A small network was shown many inputs. Here are its activations along a few directions, one row for each input.
In each table, some parts of the input vary, and every possible input appears once, in random order.
Descriptions start from the smaller parts, as in this example, which fits no table here: one of 4 places along a line, together with either a single point or (one of 2 separate values, together with one of 5 places around a ring) or one of 11 places around a ring.
Shared parts are said once, and a part with two or three values counts as separate values.

Other details of the inputs shift rows strongly along two fixed directions, in all tables alike. That doesn't count.

Rows:
R1: [-28 -14  16  11   3   5   1  -8  10  12  14  22  14   9]
R2: [-38  -4   5   7  23  15  -2   7  12   5   7  25   8  17]
R3: [-40 -25  16   0   9   5  11  -4   1   5  15  15  10   9]
R4: [-27 -13  12  13  14  16  -1 -11   4  17   7  29  11  10]
R5: [ 33  10 -39  28 -16  -7 -17 -57  11  39  -2 -20   3  -5]
R6: [ 38  18  -9   0 -18 -10  -5  -2   1  -1  -3 -17   3 -18]
R7: [ 37  18 -41  20 -19 -14  -8 -41   8  48  -4 -48   9 -18]
R8: [-31  -8  11   7  21  11   0  -1   8  13   9  31   8  18]
R9: [ 33  25 -15  -4 -15  -9  -5  -7   6  -4 -11 -12  -5  -7]
R10: [  9  -3  11 -20   1  -6  17  27 -18 -31 -12  -5 -32 -12]
R11: [-31 -24  12   7   3   3   3 -10   9  14  15  19  11  11]
R12: [ 30   1  16 -38 -11  -9  10  47 -12 -50  -6  -5 -23 -25]
R13: [-28 -11  18  11  11  -4   5  12  15  11  22  19  23  15]
R14: [ 24  16 -44  26 -14   1  -3 -53  -3  48 -13 -29   2  -3]
R15: [ 28  24 -18   4 -10 -11  -2  10  11  -8  -5 -20   9 -10]
R16: [ 22  19   5 -26   4  -4   3  44  -5 -56 -14   1 -30 -14]
R17: [-37 -23   9   4  17  14  12  -6  -8   8   8  21   7  12]
R18: [-26  -8  10  15  17   0  -2  -4  13  13  16  24   7  18]
R19: [ 32  24 -39  20 -25  -9 -45 -43 -13  43 -21 -49  25  11]
R20: [-39 -22  16   2   7   3  14   3   0  11  10  10   2   8]
R21: [ 28   3   6 -33  -4   6   9  31 -19 -46 -22   6 -32 -17]
R22: [ 33  19  -8  -5 -18   6 -23  -4 -16  -2 -20 -45   4  13]
R23: [-34 -24  16  -2  12   0   9   4   3   9  23   8  16   2]
R24: [ 30   9  15 -24  -4  -3   4  33 -14 -48 -13   6 -31 -19]
R25: [-37 -27  15   7  17   4  10  -5  -2   4  15  17   4  10]
R26: [ 20  20   6 -29  -5  -4   6  43  -2 -55 -17  -3 -21 -14]
Each input here is: either one of 2 separate values or (one of 4 places along a line, together with one of 6 places along a line).
- Which other rows does R4 become when the place on the line of 4 takes its other values? List them by row number. => R1, R6, R24

Rows:
R27: [-22  -8  30  -6  13  -3  11  43   2 -19  16  15  -1   7]
R28: [ 24  17 -17 -12 -16  -3 -12   0  -9  -1 -12 -38   5  -8]
R29: [-11 -12   3   5  -1  12 -15 -13 -13  11  -6  -6  17  16]
R30: [ 25  19 -22  -5 -14   5 -17  -6 -16  -3 -24 -30   0   0]
R31: [-20  -7  19 -11  24  12  20  24   3 -25  10  39 -12  -2]
R32: [ 29  16 -20   0  -9  -4 -11  -6 -16   3 -20 -26 -15  -6]
R33: [-30 -18  11  -3   7  -3  12   6   2  -3  10   6  -2   2]
R34: [ 27   6  -4 -19 -15  -6  20   5 -13 -20 -11  -7 -22 -30]
R35: [ -8 -20   6   3  -8  -4   2 -21  -1  13  11  -1   4   2]
R36: [-15 -24  18  -5   3  15  12  -7  -8   5   4  27 -12   1]
R37: [ -5 -12 -10  18 -10  -2  10 -39   4  36  11   2  10  -8]
R38: [ 32  22 -22   1  -5  -7  -8  -2  -8   1 -18 -22 -13  -3]
R39: [-15  -4 -19  19   0  -7   2 -30  14  30   7 -12  10   2]
R40: [-19  -9  26 -13  13   0  -4  23   7 -32  10  42  -7   8]
R41: [-7  0 -5 15  2 -5  4 -9 19  6 15  2  8  1]
R42: [ -9  -8  -6  19  -3  -7  -7 -24  -3  37  12 -16  17   6]
R43: [-16   4 -21  20  -1  11 -17 -23  -1  31  -5 -14  23  20]
R44: [ 29  19 -27  -2  -5  -5  -3 -13   2  -7 -18 -17 -18  -8]
R45: [ -8   6  -8  14   9   2  -2 -16  12   6   7  10   1   9]
R46: [ -1   5 -24  22  10   7   5 -36  16  33   6  11   7   1]
R47: [-24 -26  19  -4   1  -3   9   0  -4  -4  12   8  -1   2]
R48: [-29 -15   8   0  11   8   5   0  -3  -3   0  12 -10   9]
R49: [ 33  13 -11 -13  -5  -8  21  14   3 -24  -8  -3 -17 -28]
R50: [ 37  24   7 -17 -21  -7 -15  24   9 -24 -12 -11   5  -8]
R51: [ -2  -1  -9  16   5  -1  15 -11  18  12  16  13   9 -10]
R52: [-21 -24  21  -6   4  16 -10   4 -16  -3  -3   7  14  19]
R53: [-32  -7  20 -15  13  12   2  37  -9 -25  -4  14   3  21]
R54: [-11   5  -1   5  -2   3  -5   4  11  13   7 -11  23  14]
R55: [ 42  27 -10   1 -11 -13 -22  -3   1  -4 -12  -4  -4  -5]
R56: [ 25  17 -10 -12  -3  -4  -4  18 -19 -17 -22 -19 -23  -8]
R57: [ 31   2   6 -27 -17  -2  -9  11 -19 -20 -13 -28   1 -10]
R58: [-13  -7   0   7   3  -7  -1  -2  -3  20   8 -12   8   4]
R59: [ -8   0 -14  22   3  -9  -4 -16  11  37  11 -15  17   9]
R60: [ 32   4   1 -13  -9  -3  -8   9 -27 -17 -20 -17 -22  -8]
R61: [-14  -9  27   4   3  -8  -7  23  13  -2  18  22  11   8]
R62: [ 39  25 -22   0   1   0  -2 -12   8  -8  -7   3 -13 -23]
R63: [ 29  18 -26  -4  -3   3   8 -15  -3   2 -21 -10 -22 -21]
R64: [ -8  17  -8  23  -1   5 -21 -21  14  25  -1  -1  29  20]
R65: [-18 -27  26  -5   4  -4   2   9 -12   5  14   4   6   8]
R66: [-14  -1 -23  23   4   4  -6 -36   9  31  -1  -6   3   9]
R67: [ -8  -6 -10  24   1   3 -14 -30  -8  37   1  -9  10  13]
R68: [ 30  16 -14 -17   3   2  14   7  -3 -21 -19   0 -28 -21]
R69: [ 36  22   2  -7  -8 -14  -5  27   3 -21  -6 -16 -11 -16]
R70: [ -9  16 -13  23  -2   8 -15 -21  10  26   1  -4  27  23]
R71: [-31 -18  28 -16   9  17  -2  29 -22 -25  -5  11   4  16]
R72: [-23 -25  29 -16  10  15  19  15 -13 -16   2  32 -21  -2]
R73: [ 25   5  -3 -19 -15 -10   7   5 -12 -25 -10 -19 -20 -20]
R74: [ 30  11 -19  -3 -14   0  -6 -21 -11  -5 -18 -20 -20 -10]
R75: [ -3  12  -9  29   7  -3 -18 -22  12  30   6   2  16  13]
R76: [-15  -8   4  -1  -3   5  -9  -6  -6  13   6 -16  22   8]
R77: [ -8  -2 -20  20   3  10   4 -40   7  39   0   4   1  -2]
R78: [-14 -11  21 -15  17   6   5  23   6 -26  15  52  -8  -3]
R79: [-22 -15   6  -1  13  -1  26   9  11  -1   9  20   0  -7]
R80: [ 29   9  -5 -18  -9   7  12   0 -15 -18 -19  -2 -31 -22]
R81: [-23   0  24   0   4   5  -5  25  15  -5  11   8  21  13]
R82: [ 34  27 -20   2  -4  -7 -12 -12   8 -13 -11  -7 -13 -11]
R83: [-23 -31  32 -16   7  11   7  15 -14 -23   1  24 -17   9]
R84: [-31 -10  24 -20  10   6   7  42  -1 -21   6   5   9  13]
R85: [-14  -4  -3   9   5  -8   0   0   0  20   7 -12   7   4]
R86: [ -1 -14  -4  21  -2   3 -16 -34  -9  38   2  -6  11  15]
R87: [-26 -27  29 -14  10  10   8  16 -14 -24   1  21 -18   8]
R88: [  1  -1 -10  22  -8 -10 -14 -24  28  20  20  11  18   1]
R89: [-13  -6  -9   9   4  -8   7 -11  15  11   8  -3   5   2]
R90: [ 36  15  -9  -9  -5  -8  11  16   9 -28  -3   3 -14 -33]
R91: [-26 -15  22 -11  13  -3  19  31   8 -27  12  19  -6   3]
R92: [ 29  19 -12 -14  -2  -3   3   8  -2 -29 -16  -7 -24  -9]
R93: [-27 -15   7  -2  11   0  26   7   5   1   6  16  -2  -9]
R94: [-6  0 -3 16  2 -7 -3 -8 23  5 15  5  9 -2]
R95: [-10  -6 -18  19  -3  -3  13 -34  10  37   7  -1  10  -9]
R96: [ 35  29   2 -17 -15  -5 -19  15  -1 -27 -23  -2   1   0]
R97: [-10 -14  12   2   4  -2   7  13  17  -9  23  39   7 -10]
R98: [-24  -3  27  -6  19   3   6  36  -6 -22   6  23  -6  14]
R99: [-17   2 -15  12  -3   3 -12 -17   6  33   6 -22  28  12]
R100: [-12   9  -5   9   1   9  -9  -3   2  10  -3  -1  18  22]
R101: [ -2 -15  -8  16 -13  -1   9 -40   3  37  12   5  10  -6]
R102: [-26  -3  30 -14   7   7   6  43   5 -24  11  10  12  13]
R103: [-11 -13   7  -2  -4   3 -10  -8  -7  13   6 -15  23   8]
R104: [ 32  18  -4 -12  -7 -13   4  26  -4 -19  -8 -21 -13 -11]
R105: [ 31   3   4 -18 -12 -13  -1  13 -21 -16  -9 -25 -15 -15]
R106: [ 32  23  -7 -10  -3  -6  -2  19 -11 -20 -17 -13 -19  -4]
- Describe the family of inputs behind these rows. => one of 2 separate values, together with one of 4 places along a line, together with one of 10 places along a line
- The inputs of R27 and R41 match in every part but the place on the line of 4. If R38 is changed in the same way as R27 into R41, which row does it become? => R44
- The inputs of R93 and R39 match in every part but the place on the line of 4. If R31 is changed in the same way as R93 into R39, which row does it become? => R45
- Which other rows does R80 become when the place on the line of 10 takes its other values? List them by row number. => R31, R36, R46, R62, R63, R68, R72, R77, R78
- Which other rows does R84 become when the choice among 2 separate values takes its other values? List them by row number. => R53
- Which other rows does R71 become when the place on the line of 4 takes its other values? List them by row number. => R67, R74, R80
- Which other rows does R77 become when the choice among 2 separate values takes its other values? List them by row number. => R95

Rows:
R107: [ 33  19 -12  -4  -7  -4 -12   1  -7  -8 -14 -16 -11  -4]
R108: [-20 -14   4  19   3   3  -5 -25  10  28  15  15  13  10]
R109: [-32 -14   8  16  14   1  -1  -3   7  23  16   7  16  18]
R110: [-32 -15   9  16   7   0  -3  -7   5  24  17   5  24  15]
R111: [ 30  21 -14  -8 -13   3 -12   1  -4 -12 -18 -20  -1  -3]
R112: [-24 -18   5  16   4  -3  -2 -15   9  30  18   6  18  10]
R113: [ -2   0  19 -17   8   2   3  30  -8 -32  -5  12 -18   1]
R114: [ -8   4 -20  32   1   4 -18 -38  12  46   4  -5  24  18]
R115: [-26 -18  31 -10  13   3   6  28  -5 -23   7  27  -9   7]
R116: [ 15  -3  -9 -14  -9   2   6  -7 -28  -3 -22 -29 -19 -10]
R117: [ 31  12  -8 -10 -18 -10  -5   0  -6  -5  -9 -22  -2 -14]
R118: [-30 -13  21  -6  11   5   5  21   1  -8  10   7  11  13]
R119: [ 13   3   9 -18  -6   1  -5  19  -9 -28  -8  -2  -6  -3]
R120: [ -9   0  13 -16   7  -1   9  32  -4 -27  -4   4 -13  -2]
R121: [ 32  12 -10  -6 -10 -12  -4   5  -6  -8  -9 -21  -9 -13]
R122: [ 26   9  -1 -12 -14  -3  -8   4  -9 -13 -10  -8  -5  -8]
R123: [ 12   0   6 -18 -11  -5   2  13  -4 -19  -3 -11  -2 -10]
R124: [-28  -9   3  18  11  -1   0 -10  10  24  15   6  12  13]
R125: [-22 -18  26 -11   7  -1  13  24  -1 -15  11  17  -6  -1]
R126: [-12  -4 -18  36  -1  -5  -9 -43  16  51  16  -7  22   8]
R127: [ 32  21 -11  -6 -11  -2 -13   1  -8  -7 -16 -18  -4  -3]
R128: [ 27  11 -11  -7  -4  -1   2  -3  -2 -13  -9   0 -15 -17]
R129: [ 11   3   5 -14  -7  -4   0  16  -5 -20  -4 -13  -2  -7]
R130: [-20 -10  23 -17  14   0  21  37  -3 -31   5  20 -16  -1]
R131: [ 31  19 -18  -5  -4  -1  -1  -7  -1 -10 -13  -6 -16 -14]
R132: [ 35   8 -31  -1 -18   4  -8 -36 -25  16 -26 -37 -16  -8]
R133: [ 31  19 -11  -8 -12   1 -12   1  -6 -12 -15 -20  -3  -3]
R134: [-25 -17   2  14   7   5  13 -17  13  24  20  17  12  -1]
R135: [-26  -7   3  16   7   2  -5  -8   6  27  13  -1  23  17]
R136: [ 32  20 -25  -2  -7  -6   5  -8   2  -3  -9 -16 -13 -18]
R137: [ 21  18  -3 -11  -8   3  -8  14  -9 -17 -17 -12  -4  -1]
R138: [-26 -16   7   8  12   3  14   0   8   7  16  19   5   0]
R139: [ 11  10  -1 -13   2   1   6  15  -2 -25 -12   7 -17  -7]
R140: [-18 -12  25 -10   6   4  -1  25  -8 -18   4  17   2   9]
R141: [-34  -9  14   4  10   6   1  13   2   8   8   6  18  17]
R142: [-13 -15  31 -26   1   5   4  34  -9 -37   2  18  -6   1]
R143: [-26  -7   9   8  11   7  -3   1   5   5   5  16   5  14]
R144: [ 44  21 -27   7 -14  -7  -5 -25   2   5 -13 -14 -11 -16]
R145: [ 19  15  -8  -9  -4  -5  -2  13  -5 -11 -12 -18  -8  -6]
R146: [ -2  -4 -20  35  -6  -1 -19 -54  14  57  13  -4  27  12]
R147: [-33 -13  20 -12  16   3  20  32   2 -23   6  24  -8   4]
R148: [  3  -7  16 -19   4   5  14  18  -4 -27  -1  22 -16 -14]
R149: [ -6  -6 -22  35  -5  -2   1 -52  21  55  17  -1  21   1]
R150: [-21 -13   6  17   8   2 -10 -13   4  22  13  12  14  16]
R151: [ 38  28 -41   6 -12  -6  -1 -24   7  11 -14 -25  -6 -19]
R152: [ 49  20 -29   6 -20  -6  -5 -33   4  11 -12 -15  -8 -20]
R153: [-27  -7   7   4   6   6   0   4   6   8   7   0  19  14]
R154: [-22  -7  -3  20  11   4   0 -22  12  23  11  17   9  13]
R155: [ -2  -6  11 -11   4  -4  17  23  -2 -23   2  10 -15 -10]
R156: [-29 -11  20 -14  19  10  14  27   0 -26   2  32  -9   3]
- The inputs of R108 and R125 match in every part but one. If R122 is changed in the same way as R108 into R125, which row does it become? => R117
- The inputs of R150 and R121 match in every part but one. If R113 is changed in the same way as R150 into R121, which row does it become? => R124
- Describe the family of inputs behind these rows. => one of 2 separate values, together with either a single point or (one of 4 places along a line, together with one of 6 places along a line)
- Which other rows does R127 become when the choice among 2 separate values takes its other values? List them by row number. => R135
- Start at R128 and move only the place on the line of 6, one step at a time. The first step leads to R144. Which rows follow, in order? => R115, R150, R140, R119
- Which other rows does R112 become when the place on the line of 4 takes its other values? List them by row number. => R109, R121, R145
